Each row below holds a small network's activations on one input, seen along a few directions.
Each table varies a few parts of the input and shows all the possible inputs, shuffled.
Descriptions start from the smaller parts, as in this example, which fits no table here: values(3) and (point or ring(9) or (line(4) and ring(8))).
Shared parts are said once, and a part with two or three values counts as separate values.

A family of inputs:
row 1: [ 31 -26  23  18  -4 -26 -10  31 -11   5 -12 -21]
row 2: [-25 -10  12  14 -23 -32  16  16 -26   8  29 -18]
row 3: [ -2  23   6 -38 -14  -3   1 -13  24 -20  53 -10]
row 4: [-14  11  -9 -15  -4  11 -15   7  18  -9  30  14]
row 5: [-11   1  -2  31  -4 -18  10  -6 -28   3 -28  -4]
row 6: [-23  12  -2 -27  -1   0 -12  14  17  -2  50  -1]
row 7: [-37 -21  14 -27   1  -1  20  17   0  12  32   8]
row 8: [  7  19 -31   3  24  36 -23 -25   9   2 -24  13]
row 9: [ 15  31 -14 -24  -1   7  -6 -37  21 -24  -3   7]
row 10: [ 25 -28  32  19 -16 -25 -13  35  -5   7  -2 -20]
row 11: [-13 -13  -9  -2  19  22  11 -16  -2  22 -25  23]
row 12: [ 40 -11  21  27   6  -9 -15  14 -15  23 -43 -16]
row 13: [ -8  20 -21  -8  12  12  -9   2  24  -8   6  12]
row 14: [-11  -8   1  29  -8 -18  16   6 -29  -1   1  -8]
row 15: [-28 -23  11 -12   4  13  16   9   3   3  14  19]
row 16: [ 29  32 -23  -9  10  33  -9 -52  15 -13 -21   4]
row 17: [ 30 -15  22  20   3 -24 -15  20 -11   8 -41 -18]
row 18: [-11   2   0  33  -6 -17  21   5 -21   2 -16  -7]
row 19: [-22 -13  -2  -7  17  11  22   4   7   5 -12  17]
row 20: [  5  21  -1 -36 -17   3   1 -12  22 -26  45  -5]
row 21: [ 14  23 -10 -25  -4   7   1 -24  22 -28  25   4]
row 22: [  2  21 -24  -4  19  22 -20 -18  11   6  -7  17]
row 23: [ 43 -11  13  32   9   4 -18   9 -18  18 -61 -19]
row 24: [-23 -15  -4  -9  19   9  12  -8   0   5 -24  20]
row 25: [ -9  18 -23 -10  14  10 -20 -10  17  -7  -6  15]
row 26: [  7  22  -1 -26 -19   8  -2 -20  27 -25  33   5]
row 27: [ 16  33 -13 -23  -5   7   4 -25  28 -24   8   6]
row 28: [ 24  33 -19 -17   0  20  -7 -45  18  -7  -6   9]
row 29: [ 22 -31  29  10 -16 -30 -10  41  -8   8  10 -30]
row 30: [-16  10  -8 -26  -2   6 -12  15  13 -10  42   5]
row 31: [-30 -23  10 -24   3   6  20  18  -4   4  25  11]
row 32: [ -6  12 -16 -14  12   8 -13   2  12 -14  22  13]
row 33: [ 16 -30  33   6 -18 -39 -10  40  -4  15  17 -33]
row 34: [-17 -10   8  28 -23 -17  13  10 -24   2  10  -6]
row 35: [-19 -12   5  16 -26 -23  16  18 -28   3  21 -14]
row 36: [ 30 -15  23  23   1 -22  -5  32  -2   8 -28 -22]
row 37: [ -2   4  -4  38  -1  -3  10 -13 -32  19 -30  -2]
row 38: [  2   3 -12  43   1  10   7 -19 -34  14 -48  -6]
row 39: [-10 -14 -16   5  24  37   8 -22  -4  16 -43  18]
row 40: [-20 -23   0 -14  13   8  18   4  -4   1   4  20]
What do these inputs look like to the network?
Answer: line(5) and line(8)
Changing only the line(5) part turns row 38 into row 23. The same change can be made to row 5. Which row results?
Answer: row 17
Changing only the line(5) part turns row 19 into row 27. The same change can be made to row 15. Which row results?
Answer: row 26
Which other rows does row 35 become when the line(5) part takes its other values? List them by row number.
Answer: row 20, row 29, row 30, row 31
Which other rows does row 6 become when the line(8) part takes its other values? List them by row number.
Answer: row 4, row 8, row 13, row 22, row 25, row 30, row 32

A family of inputs:
row 41: [-12   2  -6 -12   1  11  13 -17   0  -1   5  10]
row 42: [  7  16  -7 -10  -4   4 -14  -6  14  -7  12  -1]
row 43: [  1 -11  15   9  -9 -18   9  10 -12   1   1 -14]
row 44: [  8  14  -8 -12  -1   1 -11  -7  14 -12  12   1]
row 45: [ 11  13  -2 -11  -4   6  -6 -10  13 -13  11   2]
row 46: [-15   5  -7  -8   2   8  14 -10   5  -4   4  12]
row 47: [ 16 -11  -2  23  19  11  -8  -5  -9  16 -51   3]
row 48: [ -5 -11   3  -4   5  -3  -4  14   3   3   5   3]
row 49: [ -2  -6   9  14  -9 -19  -2  18 -14   4   6 -12]
row 50: [  5 -13  17   8 -11 -16   9   9 -14   5   2 -13]
row 51: [ -3 -14   9  -9   4  -1   3   8   3   2   0  -1]
row 52: [ -1  -9   9  13  -9 -20   2  17 -12   1   5 -11]
row 53: [ -6 -10   3  -2   2   0  -7  15   2   7   4   0]
row 54: [-6 -7  4 -3  5 -2 -6 16  1  6  5  2]
row 55: [ -4 -10   3  -2   5   1  -4  15   2   7   6  -1]
row 56: [  1  -8   9  15  -8 -15   1  18 -13   5   6 -14]
row 57: [  3 -11  14  13 -11 -15   6  14 -13   0   4 -10]
row 58: [ 30  17 -13  14  13  16 -14 -23   1   1 -46  -1]
row 59: [-14   5  -8  -6   1  12   9 -12   2  -5   7  13]
row 60: [ 20  -9   4  41   6  -7  -4  -4 -23  16 -50  -9]
row 61: [  1 -14  12  -9   2   1   4   6   0   6   1   1]
row 62: [ 11  14  -2 -13  -3   2  -1  -8  17 -11   8   1]
row 63: [  2 -11  14  11 -11 -19  10  15 -10   2   0 -11]
row 64: [-19   8 -13  -4   0  10   2  -8   2   0   9  10]
row 65: [  4   8 -20  19  18  22   2 -26 -11   9 -49  11]
row 66: [ -2  -8   9  15 -12 -17  -1  17 -13   6   5 -13]
row 67: [ 14  11   0 -17  -4   5  -3 -15  12  -8   9  -1]
row 68: [  9  15  -8  -9  -1   5 -11  -6  13  -8  13  -2]
row 69: [ -2 -12   8  -6   2  -2   5  12   5   3   0   2]
row 70: [ -1 -13   8  -5   3   2   0  11   2   2   3   3]
row 71: [ 11  12  -1 -16  -1   3  -3 -13  14 -12   8  -2]
row 72: [-15   4  -7 -10   4   9  12 -15   3  -5   5   9]
row 73: [-17   7 -14  -4   4  11   5  -8   1   0  10   9]
row 74: [-19  10 -13  -5   3   7   2  -7   1  -2   9  11]
row 75: [  7  19  -6 -10  -1   2 -13  -5  12  -9  13   0]
row 76: [-18   7 -13  -6   4   7   5  -9   2  -5   9  13]
What do these inputs look like to the network?
Answer: line(4) and (point or line(8))
Changing only the line(4) part turns row 55 into row 56. The same change can be made to row 51. Which row results?
Answer: row 43
Which other rows agree with row 68 in the line(4) part? List them by row number.
Answer: row 42, row 44, row 45, row 58, row 62, row 67, row 71, row 75
Which other rows does row 60 become when the line(4) part takes its other values? List them by row number.
Answer: row 47, row 58, row 65

A family of inputs:
row 77: [  4 -22  17  22  -4 -23  -3  35 -14   8  -2 -18]
row 78: [ -6  13  -3 -16 -15 -10   5 -10   3 -17  31  -4]
row 79: [  0   5  -8 -23  11  15 -18   7  24   0  10  10]
row 80: [-10  18  -7 -13 -15  -6  -2  -5   4 -11  36  -6]
row 81: [ -4  12  -2 -12 -20   0   8 -11   2 -15  33  -2]
row 82: [-11  18  -8  -9 -11  -7   1  -2   8 -18  37  -3]
row 83: [-59   0 -16  -7  -3   9  33 -10 -13   0  26  23]
row 84: [ 14  16 -13  20  12   9 -10 -17  -1  -1 -29  -1]
row 85: [  4 -20  16  22  -8 -23  -8  36 -15  15  -4 -19]
row 86: [ -1   3  -5 -22  16  14 -13   4  26  -6  13  11]
row 87: [ 13 -24  26  17  -9 -23   9  24 -18  13  -7 -20]
row 88: [ 23  14  -5  15   8   8   1 -26  -5   3 -34  -1]
row 89: [ 12 -26  27  15 -11 -26  11  25 -13   6 -13 -19]
row 90: [  6  -3   3 -25   8  20  -7  -7  21  -3   9  11]
row 91: [ -2  16   1 -14 -16  -7  12 -12   5 -14  32  -4]
row 92: [  0   3  -4 -26  12  15 -16   1  22   2  11   6]
row 93: [  5  -2  -2 -29  10  12  -9  -2  19  -7   6  10]
row 94: [ 16  17 -14  19   8   8 -14 -14  -4   1 -31   4]
row 95: [ 22  12  -3  13   5   5   3 -27   0  -4 -40   0]
row 96: [ 11 -28  28  19 -10 -18   3  23 -18  12  -5 -17]
row 97: [ -3  15   0 -16 -20  -9  15 -10   8 -21  26  -3]
row 98: [-10  19  -9  -9 -16  -8  -2   0   6 -15  35   1]
row 99: [-45 -38  14  24   8  -7  28  25 -36  26 -14   7]
row 100: [ 22   9  -8  17   3  15  -4 -26  -7   1 -33   0]
row 101: [  6 -23  21  19  -6 -23  -6  31 -17  16  -2 -21]
row 102: [ 16  16 -12  16   9  10 -13 -19  -6   5 -29  -3]
row 103: [-47 -16 -19 -20  22  31  20  -4   3  12   1  35]
row 104: [-11  20  -8  -9 -15  -7  -4  -1   7 -12  36  -3]
row 105: [  9   1   0 -28   9  15  -1  -5  21  -3   6   9]
row 106: [ 21  10 -11  13   7   7  -6 -22  -8  -2 -35  -1]
row 107: [ 14  18 -13  19   8   9 -15 -15  -3   5 -30   0]
row 108: [  9 -27  25  15  -6 -27   0  26 -18   9  -7 -18]
row 109: [  1   4  -6 -23  11  13 -16   7  24  -4  10  15]
row 110: [  5 -21  21  22  -6 -26  -7  35 -13  12  -3 -13]
row 111: [-31  -6 -25  24  19  23  22 -25 -22  16 -40  25]
row 112: [  7  -1   2 -29   6  12   1  -5  26  -9   1  10]
Changing only one part turns row 108 into row 78. The same change can be made to row 96. Which row results?
Answer: row 81
What do these inputs look like to the network?
Answer: values(4) and (point or line(8))
Which other rows does row 94 become when the values(4) part takes its other values? List them by row number.
Answer: row 98, row 109, row 110
Which other rows agree with row 109 in the values(4) part? List them by row number.
Answer: row 79, row 86, row 90, row 92, row 93, row 103, row 105, row 112

A family of inputs:
row 113: [ 21  -6   7  32   6  -4   1  -4 -14  13 -50  -7]
row 114: [ -1 -18  22  10 -12 -21   3  27 -14  16   7 -18]
row 115: [ -3 -25  22  13 -14 -29  -2  33 -14   0  25 -18]
row 116: [  1  18 -22 -13   9  29  -9 -25  11  -6  -4  15]
row 117: [-12  18 -16 -17   3  15   1 -25  11  -8   8  14]
row 118: [ -1 -12  13  20  -6 -17   6  27 -13  14 -12 -10]
row 119: [-10  15 -12 -23   4  10  -2  -8  20 -12  17  17]
row 120: [-12  10  -3 -34 -13  -2   4   2  18 -23  47   4]
row 121: [  7  31 -25  -3  14  27  -4 -35  17  -2 -16  13]
row 122: [  4 -21   8  21   6 -14   1  10 -22   7 -21 -12]
row 123: [ 15 -17  10  28   4   0   2   5 -18  13 -34  -5]
row 124: [ -9   7  -3 -36  -1   6  -1  -7  19 -12  34   6]
Changing only one part turns row 119 into row 118. The same change can be made to row 116. Which row results?
Answer: row 123
What do these inputs look like to the network?
Answer: values(2) and line(6)

A family of inputs:
row 125: [  3  21 -12  -6  -6  14  16 -44   0 -11  -5   8]
row 126: [ 33 -23  33   5  -2 -20 -10  26   0  11 -12 -24]
row 127: [-12  -7  17 -11 -26 -20  22   7  -5 -15  43 -10]
row 128: [  7  34 -27   8   5  17 -26 -23   6  -6  -5   5]
row 129: [ 43  -6  11  12  10   4 -12  -2   5   6 -49  -6]
row 130: [  3 -16  26  19 -21 -28  22   7 -24   4   1 -24]
row 131: [-44   0 -18 -26  16  24  14  -5  15   3  18  30]
row 132: [-28 -38  14  19   7 -12  14  30 -29  26 -14   0]
row 133: [ 31  14  -8 -21  12  26 -16 -24  23  -5 -19   6]
row 134: [ 19 -14  24 -26  -7 -12  -9  25  19  -8  30 -10]
row 135: [-27   1 -24  -4  25  35  11 -21  -2  13 -17  29]
row 136: [-13  22  -9 -28 -12   2  20 -28  13 -21  30   8]
row 137: [ -8  35 -23 -15  -1   5 -22  -7  20 -17  31   6]
row 138: [-44 -31   7  -9   0   0  15  28  -4   8  28  12]
row 139: [ 14   1   5  26  -7  -6  20 -21 -20  -1 -35  -6]
row 140: [-17 -21  -6  26  22  11  11   1 -24  22 -48  17]
row 141: [  9  -3   7  32 -11 -29 -18  30 -19  12  -1 -25]
row 142: [ 16  13  -3 -42   7  12 -13 -10  38 -17  18   7]
row 143: [ 19  13 -13  40   5  -5 -21   1 -13   5 -35 -10]
row 144: [ -5   6   0   1 -15 -19 -17  29   1  -8  43 -13]
Changing only one part turns row 125 into row 139. The same change can be made to row 133. Which row results?
Answer: row 129
What do these inputs look like to the network?
Answer: values(4) and ring(5)
